These are the activations of a small neural network, seen along a few directions. Each row is one input.
Each table varies a few parts of the input and shows all the possible inputs, shuffled.
Descriptions start from the smaller parts, as in this example, which fits no table here: one of 4 places along a line, together with either a single point or one of 11 places around a ring or (one of 3 separate values, together with one of 5 places around a ring).
Shared parts are said once, and a part with two or three values counts as separate values.
(in the rows, 128 means zero)

Other details of the inputs vary at random and push rows far along two fixed directions, the same in every table; ignore that.

A family of inputs:
x1: [ 94 156 156 180 100 122  75 118 191 164 152 126 145]
x2: [132 105 152 136 197 175 126 152  87 113  90 105 138]
x3: [170 122 120  88  62  95 169 110 102 103 161 138 101]
x4: [104 113  89 132 182 217 180 141 146 118  75 129  81]
x5: [131 114 104 104  91  65 160 102  76 102 131 130 153]
x6: [112  83 156 151 180 188  98 122  97 118  86 127 112]
x7: [166 122  97  88  65  86 163 115  96 120 149 131 102]
x8: [118 161 125 134 125 112  79 171 195 150 165 118 176]
x9: [145 130 149 127 178 169 126 157  95 131  71  99  94]
x10: [113  91 108 119  77  81 133  70  80 102 124 152 124]
x11: [141 119 100  85  87  70 149 113  90  97 131 136 134]
x12: [ 79 149  93 188 147  93 126 122 243 169 142 140 148]
x13: [152 124 138 111  75  75 174  87  84  96 130 133 144]
x14: [163 121 128  87  85  86 157 105  93  89 138 162 142]
x15: [137 113 125 115 184 184 125 174  91 126 111 102  78]
x16: [116 109 152 165 167 179 105 113  90 137  69 114  87]
x17: [122 181 151 144 108 110  94 162 199 158 158 112 154]
x18: [138 120 172 142 193 179 135 148  87 119  92 122 133]
x19: [149 125 113 112  78  67 168  92  78 114 118 126 144]
x20: [127 154 111 129 118 129  85 179 195 158 192 117 152]
x21: [159 118 152 119 181 200 131 167  99 121 121 127  88]
x22: [ 81 168 101 115 154 135 116  98 242 174 177 147 149]
x23: [ 95 145 153 171 111 127  72 126 187 165 158 149 163]
Each input here is: either one of 3 separate values or (one of 4 places along a line, together with one of 5 places around a ring).
Q: Which other rows does x8 become when the place on the ring of 5 takes its other values? List them by row number.
A: x9, x11, x14, x17

A family of inputs:
x24: [117 147 125 144 161 158 133 153 169 143 116 112 112]
x25: [134 100 130 117 167 166 135 117  98 117 110 135  89]
x26: [128 127 140 121 161 169 139 132 140 121 122 133 122]
x27: [148  94 118 116  97  86 177  82  71  85 106 153 139]
x28: [128 109 117 125 171 151 155 125  99 118  94 113  94]
x29: [144 128 163 131 180 161 135 139  85 124  82 110 113]
x30: [132 151 129 133 108 120  82 169 175 152 177 122 148]
x31: [122 149 128 137 164 153 133 150 169 143 121 126 135]
x32: [124 163 149 143 105 112  81 139 177 163 167 124 144]
x33: [164 101 103  84  82  82 179 116  60  83 123 131 116]
x34: [123 130  98 101  73  66 144  89 147 122 179 153 164]
x35: [ 98 150 112 149 122 104 100 139 175 153 136 112 149]
x36: [116 130  92 116  46  62 125  90 140 130 160 148 147]
x37: [136 134 162 125 146 144 119 127 110 126 122 119 132]
x38: [118 125 107 103  67  62 130  86 134 115 164 153 170]
x39: [103 151 108 145 116 125 104 139 183 169 160 123 133]
x40: [126 134 133 128 139 155 120 135 166 137 140 140 112]
x41: [126 133 122 130 130 159 138 131 146 135 124 131 102]
x42: [110 130 143 172 140 160 103 145 143 148 116 121 122]
x43: [128 104 138 152 154 147 144 126  93 110  83 118 109]
x44: [ 99 146 125 143 117 116  77 134 183 157 159 134 149]
x45: [115 140 119 137 167 138 126 141 151 147 125 120 139]
x46: [146 119 131 121 133 158 124 160  99 126 120 113 104]
x47: [176  91 110  71 104  95 192 109  29  66 108 145 119]
x48: [134 140 148 137 139 130 128 136 114 133 107 103 113]
x49: [124 108 133 126 179 155 135 126  91 115  78 121 121]
x50: [124 123 120 126  63  67 136  91 138 113 164 157 175]
x51: [146 121 141 112 153 156 125 155  99 111 128 118 130]
x52: [116 124 146 159 132 141 100 132 147 138 134 138 131]
x53: [136 136 150 135 123 144 119 130 111 140 116 114 106]
Q: Changing only one part turns x44 into x49. The same change can be made to x30. Which row results?
A: x47
Q: What is each input in this table made of?
A: one of 5 places around a ring, together with either one of 2 separate values or one of 4 places along a line
Q: Which other rows does x48 become when the choice among 2 separate values takes its other values? List them by row number.
A: x33
Q: Which other rows does x30 become when the choice among 2 separate values takes its other values? List them by row number.
A: x32

A family of inputs:
x54: [129 129 120 133 100 116 137 116 123 129 125 126 125]
x55: [121 118 138 141 149 137 132 125 119 124 116 134 133]
x56: [129 132 148 128 177 174 130 143 127 128 100 117 105]
x57: [120 117 114 121 114 118 128 119 123 118 136 133 143]
x58: [130 130 156 130 182 176 131 136 119 129 104 116 104]
x59: [125 124 134 126 140 126 121 114 121 128 129 136 139]
x60: [ 88 172 114 170 128 108  78 173 225 183 170 116 173]
x61: [133 127 134 137 106 111 136 107 124 129 128 132 127]
x62: [150 134 142 117 120 126 126 157  97 122 128 110 139]
x63: [123 125 113 116 116 115 127 115 120 126 133 134 142]
x64: [129 116 135 132 124 139 116 127 124 120 124 132 118]
x65: [134 123 135 123 108 116 120 107 118 130 139 140 127]
x66: [130 121 114 132 107 111 132 127 121 125 133 133 118]
x67: [135 125 134 127 130 134 145 121 123 119 131 140 124]
x68: [109 125 139 154 185 181 115 159 128 139  97 112 122]
x69: [125 115 109 121 121 109 128 123 124 118 138 131 136]
x70: [131 125 120 122 124 137 146 131 123 121 128 134 121]
x71: [132 126 133 120 113 118 133 110 115 119 118 131 116]
x72: [130 122 134 136 105 115 131 113 121 125 135 141 126]
x73: [135 122 123 114 113 124 136 121 135 113 141 142 131]
x74: [132 128 115 125 131 128 140 139 134 127 134 132 119]
x75: [138 131 110 121 118 112 151 124 133 126 133 128 122]
x76: [138 128 130 112 118 121 135 111 127 125 144 143 132]
x77: [125 126 121 132 117 106 143 112 132 122 118 134 143]
x78: [138 126 111 106 119 116 136 125 127 128 143 135 123]
x79: [121 127 114 130 113 110 144 115 126 126 122 127 142]
x80: [155 132 133 112 111 101 129 155 101 120 137 113 140]
x81: [133 126 115 133 107 107 137 120 124 130 127 124 118]
x82: [131 130 122 112 126 139 130 129 129 132 136 132 126]
x83: [129 125 121 118 102 120 121 116 117 130 136 133 125]
x84: [152 141 152 124 118 112 121 148 107 123 140 118 147]
x85: [122 120 150 150 180 163 131 132 117 131  92 116 122]
x86: [111 149 139 151 162 153  94 160 156 160 123 101 114]
x87: [139 115 132 115 124 132 140 114 118 111 138 141 125]
x88: [133 124 128 120 106 117 120 113 123 126 132 140 125]
x89: [133 130 122 107 120 127 149 118 117 120 127 128 119]
x90: [127 118 121 124 100 123 122 120 120 122 139 132 125]
x91: [130 130 136 125 180 169 131 150 123 133 106 109  98]
x92: [134 128 121 122 113 120 145 123 135 117 134 145 129]
x93: [130 123 126 134 103 116 131 119 126 121 128 142 125]
x94: [128 120 115 113 135 111 144 115 105 116 115 124 122]
x95: [137 133 122 123 114 117 150 117 138 121 127 136 129]
x96: [122 121 120 131 117 110 138 119 130 118 124 143 143]
x97: [115 129 156 143 190 168 117 137 120 135  97 112 119]
x98: [122 120 130 145 180 158 132 145 118 133  91 108 114]
x99: [138 128 123 109 116 122 135 117 132 122 138 143 130]
x100: [134 134 115 121 110 120 151 120 132 125 131 129 128]
x101: [133 122 116 118 110 112 121 120 118 130 138 132 119]
x102: [150 133 165 132 169 165 114 174  98 122 102 103 124]
x103: [132 119 121 114 123 140 136 128 123 117 136 132 123]
x104: [123 124 126 138 133 139 105 144 138 137 136 119 117]
x105: [136 119 111 111 117 119 137 129 130 119 146 134 123]
x106: [118 127 146 136 182 164 123 137 119 126  90 115 117]
x107: [122 116 134 131 137 129 123 118 124 120 132 134 140]
x108: [123 125 116 124 144 125 119 131 126 133 127 126 131]
x109: [125 133 124 120 102 114 130 115 120 129 130 125 122]
x110: [126 124 120 118 120 111 127 112 126 121 129 141 143]
x111: [126 124 119 132 100 119 132 122 120 125 132 135 124]
x112: [132 128 127 135 103 112 136 113 129 125 121 133 125]
x113: [102 187 134 168 121 117  88 158 236 186 177 118 170]
x114: [131 116 135 128 106 119 121 111 121 121 142 138 127]
x115: [ 88 170 126 166 124 116  65 165 232 175 175 121 182]
x116: [115 126 140 134 181 171 124 140 112 131  92 107 115]
x117: [127 130 146 131 129 130 123 115 119 131 123 124 116]
Q: Changing only one part turns x61 into x54. The same change can be made to x67. Which row results?
A: x70
Q: Changing only one part turns x88 into x65. The same change can be made to x77. Which row results?
A: x85
Q: What is each input in this table made of?
A: one of 4 places along a line, together with either a single point or (one of 3 separate values, together with one of 5 places around a ring)
Q: Which other rows does x99 become when the choice among 3 separate values takes its other values? List them by row number.
A: x88, x110
Q: Which other rows does x116 become when the place on the ring of 5 takes its other values? List them by row number.
A: x57, x63, x68, x79
